A small network was trained on invented records. Each row is its activation on one of them, seen along a few directions.
After each row come some of the record's fields: P, U, E, S, T, K, F, Z.
Not every record has every field; a missing one is left out.
Other fields move the rows too, some of them a lot.
In the rows, 500 means zero.
Random noise pushes rows far along 2 fixed directions. That doesn't count. These rows show it; they differ only by the noise:
635	528	437	357	396	460	445	344	442	582	659	457	519	664	526	581	361
505	512	515	387	485	447	468	460	470	517	540	389	517	556	502	507	492
419	405	477	461	605	478	460	394	467	491	581	500	587	607	527	351	467
583	487	436	388	453	469	446	339	446	562	654	485	543	664	531	514	374

591	581	365	636	386	490	486	358	378	541	717	785	556	684	528	673	422 -> <P:p1 U:u5 E:e3 T:t5 Z:z3>
571	623	631	413	389	480	531	662	537	521	341	239	366	311	465	634	606 -> <P:p1 U:u5 E:e3 S:s8 K:k1 F:f1>
474	491	421	510	412	434	477	460	448	464	612	596	570	604	508	554	517 -> <P:p1 U:u7 E:e3 S:s3 K:k3 F:f2>
225	390	580	473	683	428	481	623	540	377	384	358	567	445	439	249	712 -> <P:p2 U:u7 E:e1 S:s7 K:k2 F:f1>
306	436	613	455	588	401	461	605	563	401	335	309	529	385	432	407	718 -> <P:p2 U:u2 E:e3 S:s2 K:k2 F:f2>
532	478	384	377	339	398	423	314	449	533	694	502	592	748	494	576	428 -> <P:p1 U:u7 E:e2 S:s2 K:k3 F:f2>
447	468	478	527	517	467	445	414	449	476	600	575	558	649	479	440	508 -> <P:p2 U:u2 E:e3 T:t3 Z:z4>
570	623	553	556	426	534	576	687	540	506	410	488	372	314	486	618	525 -> <P:p1 U:u5 E:e4 S:s4 K:k2 F:f1>
179	269	443	651	718	483	491	415	477	375	575	693	688	598	525	153	574 -> <P:p1 U:u5 E:e3 S:s3 K:k3 F:f1>
365	396	548	636	668	557	569	631	582	425	374	570	505	311	532	335	545 -> <P:p1 U:u5 E:e4 S:s3 K:k2 F:f2>
461	622	619	436	440	448	518	645	531	447	377	311	452	443	416	601	652 -> <P:p2 U:u2 E:e2 T:t3 Z:z2>
229	527	674	382	546	355	511	778	549	367	274	151	499	328	397	433	857 -> <P:p2 U:u7 E:e1 S:s4 K:k3 F:f1>
479	534	513	596	552	527	529	508	462	481	498	638	539	479	548	497	510 -> <P:p1 U:u5 E:e1 T:t1 Z:z1>
415	539	584	433	498	458	535	640	520	469	390	341	462	387	450	462	623 -> <P:p1 U:u5 E:e1 S:s7 K:k2 F:f1>
263	357	631	501	695	471	500	585	575	399	300	312	541	348	483	283	697 -> <P:p2 U:u2 E:e3 S:s1 K:k1 F:f2>
459	341	391	652	695	620	515	317	508	501	622	805	597	657	569	246	319 -> <P:p2 U:u3 E:e2 T:t3 Z:z2>
262	413	601	445	574	380	468	589	554	386	363	300	567	418	446	393	736 -> <P:p2 U:u2 E:e3 S:s3 K:k3 F:f2>
476	466	552	534	591	525	496	506	508	495	465	533	494	481	489	408	501 -> <P:p2 U:u3 E:e3 T:t3 Z:z4>
616	592	486	348	275	404	456	465	480	550	547	376	469	548	459	706	483 -> <P:p1 U:u5 E:e3 S:s2 K:k2 F:f2>
639	542	387	430	387	481	475	395	458	566	651	584	494	654	512	583	360 -> <P:p2 U:u5 E:e2 S:s7 K:k3 F:f1>
504	476	446	345	419	432	451	392	476	534	611	418	550	647	467	466	450 -> <P:p2 U:u2 E:e1 S:s7 K:k2 F:f1>
597	503	319	641	496	537	465	306	398	517	732	849	604	720	539	573	363 -> <P:p1 U:u7 E:e1 T:t5 Z:z3>
495	540	508	308	358	393	459	478	496	523	545	286	499	595	438	554	543 -> <P:p2 U:u2 E:e2 S:s7 K:k3 F:f1>
445	540	487	631	548	499	477	592	477	439	475	619	526	455	505	544	605 -> <P:p1 U:u7 E:e1 T:t4 Z:z5>
523	440	529	469	606	574	540	531	546	528	423	431	470	397	546	376	454 -> <P:p2 U:u5 E:e1 S:s8 K:k1 F:f1>
467	636	629	460	480	436	516	668	500	454	335	359	464	364	468	626	687 -> <P:p2 U:u2 E:e1 T:t1 Z:z1>
490	513	415	504	457	448	436	389	410	477	642	617	587	698	489	569	501 -> <P:p2 U:u7 E:e2 T:t4 Z:z4>
626	522	466	455	397	496	467	405	478	561	564	487	471	554	504	595	416 -> <P:p1 U:u7 E:e3 S:s5 K:k4 F:f2>
488	537	498	728	610	594	538	588	514	453	441	724	482	398	537	521	506 -> <P:p1 U:u5 E:e2 T:t1 Z:z3>
474	517	505	677	605	539	523	518	447	461	501	738	524	485	544	471	534 -> <P:p2 U:u5 E:e3 T:t1 Z:z1>
485	613	490	607	444	446	440	574	447	450	502	594	494	505	465	672	635 -> <P:p2 U:u7 E:e3 T:t4 Z:z5>
496	516	580	362	512	477	496	602	526	496	393	267	458	405	461	485	559 -> <P:p2 U:u7 E:e1 S:s6 K:k4 F:f1>
605	600	437	393	263	411	433	451	450	516	586	460	511	638	458	767	497 -> <P:p1 U:u7 E:e2 T:t4 K:k3 F:f2>
556	602	590	462	467	528	558	625	562	511	368	386	406	386	477	578	526 -> <P:p2 U:u3 E:e2 T:t3 Z:z2>
360	436	486	373	479	407	468	447	484	474	563	379	596	605	466	393	563 -> <P:p2 U:u2 E:e1 S:s4 K:k3 F:f1>
508	500	469	526	483	483	488	481	504	509	556	555	480	546	502	477	469 -> <P:p2 U:u2 E:e4 S:s7 K:k3 F:f1>
640	670	504	587	430	548	539	602	491	519	448	601	398	401	511	741	478 -> <P:p2 U:u5 E:e2 T:t1 Z:z3>
534	644	458	662	416	476	468	576	425	458	539	692	483	504	488	715	598 -> <P:p1 U:u7 E:e3 T:t4 Z:z5>
246	408	529	605	646	446	497	604	495	361	433	570	588	455	471	336	691 -> <P:p1 U:u7 E:e3 S:s2 K:k2 F:f2>
482	532	591	479	521	500	565	659	575	496	330	402	403	292	490	507	548 -> <P:p2 U:u3 E:e4 S:s2 K:k3 F:f2>
424	597	701	553	585	520	589	780	596	440	213	349	380	225	434	513	686 -> <P:p2 U:u3 E:e4 T:t3 Z:z2>
422	606	506	539	399	373	491	512	390	453	570	548	563	613	452	649	679 -> <P:p1 U:u7 E:e3 T:t5 Z:z4>
442	472	423	649	574	487	454	392	411	455	622	765	605	664	530	458	523 -> <P:p2 U:u7 E:e3 T:t1 Z:z1>
553	510	590	324	479	500	501	569	552	546	385	212	420	390	462	488	507 -> <P:p2 U:u2 E:e1 S:s6 K:k4 F:f1>
510	488	444	487	492	522	529	485	495	509	552	555	503	533	496	467	445 -> <P:p2 U:u5 E:e2 S:s4 K:k2 F:f1>
840	672	536	477	358	630	597	630	559	630	407	443	262	275	540	754	333 -> <P:p2 U:u5 E:e4 S:s8 K:k4 F:f1>

Which values does each new row have?
556	541	555	388	455	462	467	521	511	514	481	363	473	518	469	546	513 -> <P:p2 U:u2 E:e1 T:t3 Z:z4>
440	429	466	775	748	636	535	533	520	444	464	821	528	434	572	369	452 -> <P:p2 U:u5 E:e2 T:t1 Z:z3>
461	453	490	359	476	440	461	449	505	512	541	367	533	579	461	417	503 -> <P:p2 U:u2 E:e1 S:s7 K:k2 F:f1>
470	453	477	403	491	464	496	478	515	500	510	441	526	524	496	470	479 -> <P:p2 U:u5 E:e2 S:s2 K:k3 F:f2>
487	626	497	611	415	443	445	555	441	466	513	591	490	508	469	684	636 -> <P:p1 U:u7 E:e3 T:t4 Z:z5>
433	472	484	381	454	414	465	459	494	487	550	396	565	587	472	457	541 -> <P:p2 U:u2 E:e1 S:s4 K:k3 F:f1>
357	597	557	656	553	476	508	726	486	379	363	555	486	362	462	582	741 -> <P:p1 U:u7 E:e2 T:t4 Z:z5>
464	453	447	455	476	456	478	451	496	490	549	521	555	569	505	477	477 -> <P:p1 U:u5 E:e2 S:s2 K:k3 F:f2>
726	627	386	608	343	534	486	340	390	580	705	799	497	659	567	716	332 -> <P:p1 U:u5 E:e3 T:t1 Z:z1>
418	380	427	464	512	441	432	349	480	482	612	547	605	655	486	391	480 -> <P:p2 U:u2 E:e3 S:s2 K:k2 F:f2>
354	449	518	473	556	437	496	575	502	422	454	467	571	470	480	418	609 -> <P:p1 U:u7 E:e1 S:s2 K:k2 F:f2>
512	499	526	505	521	543	540	542	495	514	456	470	448	428	512	457	507 -> <P:p2 U:u5 E:e3 S:s8 K:k1 F:f1>
620	488	417	538	475	544	514	455	509	547	571	661	470	506	564	543	335 -> <P:p2 U:u5 E:e4 S:s2 K:k3 F:f2>
539	527	587	395	507	538	561	618	542	535	364	297	413	336	506	483	523 -> <P:p2 U:u5 E:e1 S:s8 K:k1 F:f1>
597	517	466	562	510	549	509	416	458	541	576	664	530	550	570	517	393 -> <P:p1 U:u5 E:e1 T:t1 Z:z1>
587	721	595	559	374	473	539	653	455	493	414	509	403	380	490	750	613 -> <P:p1 U:u5 E:e3 T:t1 Z:z1>
176	486	636	445	605	361	493	721	522	340	325	264	538	413	395	367	843 -> <P:p2 U:u7 E:e2 S:s7 K:k3 F:f1>
461	530	545	451	499	501	556	626	537	483	413	393	452	392	463	490	565 -> <P:p2 U:u5 E:e2 S:s4 K:k2 F:f1>
714	577	504	426	389	583	555	527	534	595	469	406	379	410	513	624	374 -> <P:p1 U:u5 E:e2 S:s8 K:k4 F:f1>
489	579	471	581	480	460	513	551	434	474	537	600	543	522	499	621	580 -> <P:p1 U:u7 E:e1 T:t5 Z:z3>
298	516	597	460	523	396	487	637	506	410	394	332	496	440	401	425	737 -> <P:p2 U:u2 E:e3 S:s7 K:k2 F:f1>
398	511	503	549	503	468	508	541	466	456	511	546	508	509	461	440	584 -> <P:p1 U:u5 E:e3 S:s7 K:k2 F:f1>
480	439	515	593	610	568	563	601	571	470	411	583	469	336	544	429	470 -> <P:p2 U:u5 E:e4 S:s3 K:k2 F:f2>
